A small network was shown many inputs. Here are its activations along a few directions, one row for each input.
In each table, some parts of the input vary, and every possible input appears once, in random order.
A made-up example of a description, with smaller parts first: one of 3 separate values, together with either a single point or one of 9 places along a line or (one of 6 places along a line, together with one of 8 places around a ring).
Shared parts are said once, and a part with two or three values counts as separate values.
(in the rows, 128 means zero)

Other details of the inputs shift rows strongly along two fixed directions, in all tables alike. That doesn't count.

A family of inputs:
row 1: [131 115 124 122 130 129 120 133 128 116 131 129 137]
row 2: [131 120 127 130 134 121 128 133 129 119 127 120 135]
row 3: [130 125 128 127 130 125 130 134 130 123 127 126 134]
row 4: [121 140 128 127 120 134 114 116 125 142 131 137 123]
row 5: [132 115 125 123 129 130 120 133 128 117 132 129 137]
row 6: [129 119 124 124 129 131 118 130 128 120 130 129 132]
row 7: [131 124 125 126 132 125 131 133 127 123 129 124 130]
row 8: [132 121 127 125 131 127 132 137 125 119 128 123 135]
row 9: [130 121 129 128 132 129 130 131 128 123 126 123 131]
row 10: [121 141 133 130 124 130 126 121 125 147 126 133 122]
row 11: [133 113 124 122 128 128 119 131 129 119 134 125 135]
row 12: [124 142 134 129 123 133 127 120 122 145 128 131 121]
row 13: [130 118 128 129 134 120 129 131 128 119 126 122 134]
row 14: [122 142 131 132 125 128 126 115 124 145 127 131 123]
row 15: [129 123 128 128 133 127 129 134 129 123 127 123 131]
row 16: [131 124 128 128 132 123 129 127 126 121 126 122 131]
row 17: [129 123 129 127 131 126 132 130 129 122 126 126 134]
row 18: [129 118 129 126 133 123 131 134 129 119 126 125 136]
row 19: [119 141 133 130 124 129 126 120 125 146 127 132 122]
row 20: [132 118 128 126 131 127 132 131 129 124 128 122 132]
row 21: [133 132  96 188  91 147 174 124 214  53 124 164  38]
row 22: [121 144 132 131 124 130 125 121 125 146 128 131 123]
row 23: [132 119 129 128 133 126 129 137 128 120 127 120 134]
row 24: [131 121 129 124 132 125 131 133 127 117 127 123 136]
row 25: [123 144 133 127 122 131 128 120 123 145 128 134 124]
row 26: [123 140 127 130 121 131 113 114 124 142 132 136 124]
row 27: [133 119 127 124 135 125 132 133 127 119 128 123 132]
row 28: [121 142 132 130 125 131 127 117 124 145 126 131 123]
row 29: [130 120 126 125 128 132 117 129 128 122 131 129 131]
row 30: [123 141 130 128 126 131 128 118 125 148 129 133 122]
row 31: [125 141 132 127 121 132 129 119 124 147 131 130 121]
row 32: [131 124 129 125 131 128 132 132 127 122 128 126 131]
row 33: [131 118 123 123 130 128 119 130 129 120 133 130 132]
row 34: [130 116 124 122 129 128 119 131 128 116 131 128 138]
row 35: [123 145 129 132 123 128 126 118 122 144 129 130 122]
row 36: [130 124 127 126 132 127 130 134 126 121 127 123 130]
row 37: [131 122 127 125 132 124 131 135 126 118 128 123 136]
row 38: [125 145 128 129 123 129 126 120 122 146 128 132 122]
row 39: [131 120 128 126 133 124 128 137 129 119 126 121 135]
row 40: [122 140 128 126 119 134 116 118 125 143 132 140 126]
row 41: [129 121 128 127 133 124 131 132 129 125 128 126 130]
row 42: [132 122 127 124 131 125 131 136 126 118 127 124 136]
row 43: [130 121 127 125 133 125 129 135 126 117 126 120 134]
row 44: [132 120 127 126 133 127 130 136 125 119 127 120 133]
row 45: [133 119 130 125 132 127 132 134 126 119 128 123 135]
row 46: [118 158 129 136 113 137 131 114 129 152 131 143 108]
row 47: [117 155 131 137 116 138 130 110 130 153 128 142 107]
row 48: [130 119 129 127 129 125 131 133 130 126 129 124 130]
row 49: [130 121 128 126 133 127 133 132 128 121 126 126 134]
row 50: [122 140 128 126 120 135 114 117 125 143 131 137 123]
row 51: [122 142 132 129 123 132 129 119 125 146 127 135 125]
row 52: [133 118 128 126 131 124 131 136 130 122 130 120 134]
row 53: [121 141 133 130 124 130 128 122 125 147 129 136 124]
row 54: [132 118 127 127 134 121 129 134 129 121 124 124 133]
row 55: [122 140 134 131 123 131 128 122 124 148 129 135 124]
row 56: [131 121 126 124 133 125 129 136 126 118 126 121 134]
row 57: [122 144 133 128 124 131 126 118 123 144 128 131 122]
row 58: [130 123 129 126 133 128 130 131 127 121 126 123 129]
row 59: [133 123 126 128 132 123 128 134 129 123 126 123 132]
row 60: [133 119 126 125 130 125 132 136 127 121 130 120 133]
row 61: [125 139 126 127 121 132 114 116 125 144 131 138 123]
row 62: [134 120 127 125 134 123 130 132 127 119 125 122 132]
row 63: [132 119 126 126 135 123 130 136 129 121 129 122 133]
row 64: [124 142 130 130 125 129 127 117 124 147 126 133 122]
row 65: [123 143 133 131 122 132 127 123 125 147 130 133 125]
row 66: [129 125 129 128 130 125 130 133 130 122 128 125 134]
row 67: [131 120 128 126 133 125 131 137 129 120 128 124 136]
row 68: [131 116 130 127 134 125 129 136 128 121 126 122 133]
row 69: [128 133 128 132 124 131 132 125 133 125 126 130 119]
row 70: [132 118 129 126 133 127 132 134 128 120 126 124 136]
row 71: [131 118 128 125 134 126 130 133 128 119 124 122 134]
row 72: [130 118 129 126 132 123 131 135 129 120 126 126 136]
Each input here is: one of 3 separate values, together with one of 4 places along a line, together with either a single point or one of 5 places around a ring.
- Changing only the choice among 3 separate values turns row 36 into row 7. The same change can be made to row 43. Which row results? => row 35
- Which other rows agree with row 17 in the choice among 3 separate values and the place on the line of 4? List them by row number. => row 18, row 24, row 34, row 37, row 66
- Change only the place on the line of 4 in row 39. List by row number the other rows that result. => row 15, row 22, row 23
- Which other rows agree with row 39 in the choice among 3 separate values and the place on the line of 4? List them by row number. => row 10, row 50, row 56, row 69, row 71
- Change only the choice among 3 separate values in row 57. List by row number the other rows that result. => row 16, row 24
- Change only the place on the ring of 5 in row 3. List by row number the other rows that result. => row 25, row 42, row 51, row 72

A family of inputs:
row 73: [121 154 142  74 156 110  75 105  42 191 128 105 192]
row 74: [105 140 162  78 144 134  82 141  61 204 140 124 205]
row 75: [120 181 125 134  89 146 115 108 121 191 155 147  94]
row 76: [121 135 153  76 143 130  78 133  54 214 151  97 182]
row 77: [123 168  95 179  88 147 139 101 184  68 124 155  42]
row 78: [143 126  92 162 106 140 151 107 181  30 119 144  66]
row 79: [125 143 144  90 124 143 102 107  78 200 149 123 146]
row 80: [141  48 118 133 158 102 112 157 154  67 121 106 156]
row 81: [116 133 166 137 164  88 164 130 107 188 101  99 147]
row 82: [148 112 147 114 189  84 171 161  85  99  95  53 180]
row 83: [106 205 121 155  91 157 112  71 135 152 120 159  61]
row 84: [125 130 156  72 146 137  79 127  52 212 143  99 181]
row 85: [142  60 125 115 163  87  98 155 122 105 124 100 190]
row 86: [ 95 218 154 169  96 148 206 116 147 194 114 163  71]
row 87: [151  43 107 130 159  97 124 152 160  57 121 119 153]
row 88: [100 178 144 129  97 167 115 108 125 181 133 172 110]
row 89: [159  85 139 123 165 103 199 186 129  89 117  63 146]
row 90: [150  69 113 120 137 120 137 186 152  44 134 124 170]
row 91: [153 111  87 157  95 148 162 136 193  56 146 151  59]
row 92: [147  62 123 106 144 132 140 166 140  53 129 127 170]
row 93: [ 98 170 131 168  96 147 109  74 161 181 122 175  64]
row 94: [127 105 112 162 115 130 134 101 182  98 122 157  86]
row 95: [153 105  94 143 129 111 131 145 155  29 121 111 122]
row 96: [103 193 124 146  79 164 136  99 152 169 142 197  79]
- What is each input in this table made of? => one of 4 separate values, together with either a single point or one of 5 places around a ring
- Change only the place on the ring of 5 in row 73. List by row number the other rows that result. => row 77, row 78, row 83, row 95
- Change only the place on the ring of 5 in row 91. List by row number the other rows that result. => row 75, row 76, row 79, row 84

A family of inputs:
row 97: [130 156 113 159  96 156 172 123 171  92 125 154  57]
row 98: [109 195 138 137 116 137 126  78 106 194 119 143  91]
row 99: [120 114 138  73 136 145  58 124  75 169 148 131 190]
row 100: [103 193 134 151 108 132 130 103 123 169 128 143  99]
row 101: [101 186 151 138 115 131 119  83 112 212 115 156 116]
row 102: [165  45 121 118 152 122 161 180 148  33 127  89 152]
row 103: [141  76 132 102 161 117 145 176 117  65 119  95 184]
row 104: [113 188 139 136  98 141 132  92 116 206 143 143  95]
row 105: [126 142 103 186 105 135 174 111 198  52 112 156  55]
row 106: [140 152 103 159 102 140 167 125 174  84 129 144  64]
row 107: [106 183 139 151 106 132 125 106 132 185 123 149 103]
row 108: [140 134 101 187  93 140 169 124 201  69 129 138  42]
row 109: [154  42  94 123 142 120  97 143 160  18 126 126 143]
row 110: [140 105  92 193 103 132 178 146 227  36 126 149  45]
row 111: [104 180 143 129 110 136 124 103 111 223 142 153 113]
row 112: [154  51 105  90 146 120  82 159 119  64 145 113 188]
row 113: [ 96 188 150 133 103 156 128 100 116 227 138 162  99]
row 114: [122 118 133  85 139 125  45 120  76 170 145 120 184]
row 115: [131 110 153  83 163 102 107 151  68 175 126 100 215]
row 116: [125 111 160  85 160 120 112 153  72 171 123 106 206]
row 117: [151  89 132  94 174 100 116 165  84 106 120  71 188]
row 118: [123  96 156  88 176  98 103 134  76 178 121  98 196]
row 119: [162  44 116 128 163 103 151 158 148  37 114  83 148]
row 120: [115 174 126 145 104 133 149 113 140 138 131 151  98]
- What is each input in this table made of? => one of 4 places along a line, together with either a single point or one of 5 places around a ring
- Which other rows agree with row 109 in the place on the line of 4? List them by row number. => row 98, row 101, row 105, row 118, row 119
